Each row below is a small network's average activation on inputs in which a field has the value named, seen along a few directions.
Values that are neighbours, or in one group, have similar rows; names and order tell nothing.
(in the rows, 500 means zero)
Random noise pushes rows far along 6 fixed directions. That doesn't count. These rows show it; they differ only by the noise:
[482 364 523 601 501 602 604 506 617 628 687 487 507 385 533 506]
[481 597 534 468 496 376 459 467 365 382 342 518 415 605 515 549]
[406 495 509 591 484 489 461 473 446 424 431 509 621 512 636 588]
[615 576 417 404 546 442 424 567 499 489 383 452 403 441 386 496]
[364 515 615 602 385 443 466 367 409 402 408 536 635 576 671 698]
[434 546 595 555 453 399 650 384 501 519 553 553 496 643 621 529]
[502 519 563 504 443 446 549 432 518 535 510 507 467 516 512 575]
[603 507 489 541 560 516 521 526 540 487 541 455 383 509 449 475]


N, 9 values:
n7: [479 519 621 571 477 527 322 440 347 315 387 501 483 588 489 594]
n5: [456 395 517 302 578 470 615 659 371 632 541 545 109 348 293 320]
n2: [422 461 459 517 617 523 618 605 451 536 582 517 401 467 539 297]
n1: [748 569 575 466 430 519 458 416 585 493 474 426 423 514 359 524]
n4: [432 353 593 583 496 645 476 482 469 528 571 521 475 438 508 494]
n3: [596 556 310 269 492 488 403 592 627 614 444 491 631 403 353 446]
n8: [550 545 487 322 430 451 529 438 582 598 543 547 448 542 364 423]
n9: [427 307 516 414 514 634 309 617 308 352 500 521 314 416 334 523]
n6: [529 632 416 414 543 393 538 563 447 503 403 474 480 561 453 471]
The values of N form 3 separate groups.
List the group mates of n3, in the order listed.
> n8, n9
List the group mates of n7, in the order listed.
> n1, n4

G, 9 values:
g7: [532 488 479 590 590 592 557 466 568 418 590 597 596 783 594 337]
g9: [606 495 321 607 603 642 357 603 618 382 575 414 601 492 475 643]
g5: [607 676 425 686 704 435 658 526 569 448 558 449 479 701 683 225]
g2: [344 264 603 828 386 715 485 492 601 475 765 420 716 301 623 744]
g8: [936 962 474 366 280 332 244 211 766 441 258 346 728 619 330 702]
g1: [245 649 480 318 346 146 701 368 638 820 483 660 781 555 711 463]
g6: [567 658 577 397 311 335 530 316 539 441 428 563 577 809 474 680]
g3: [316 261 564 570 563 506 682 548 412 642 545 517 449 330 631 590]
g4: [684 647 536 588 444 570 602 392 624 525 531 437 705 526 633 425]
The values of G form a 3 by 3 grid.
Name the neighbours of g6, in listed order.
> g7, g9, g1
Name the neighbours of g4, in listed order.
> g5, g8
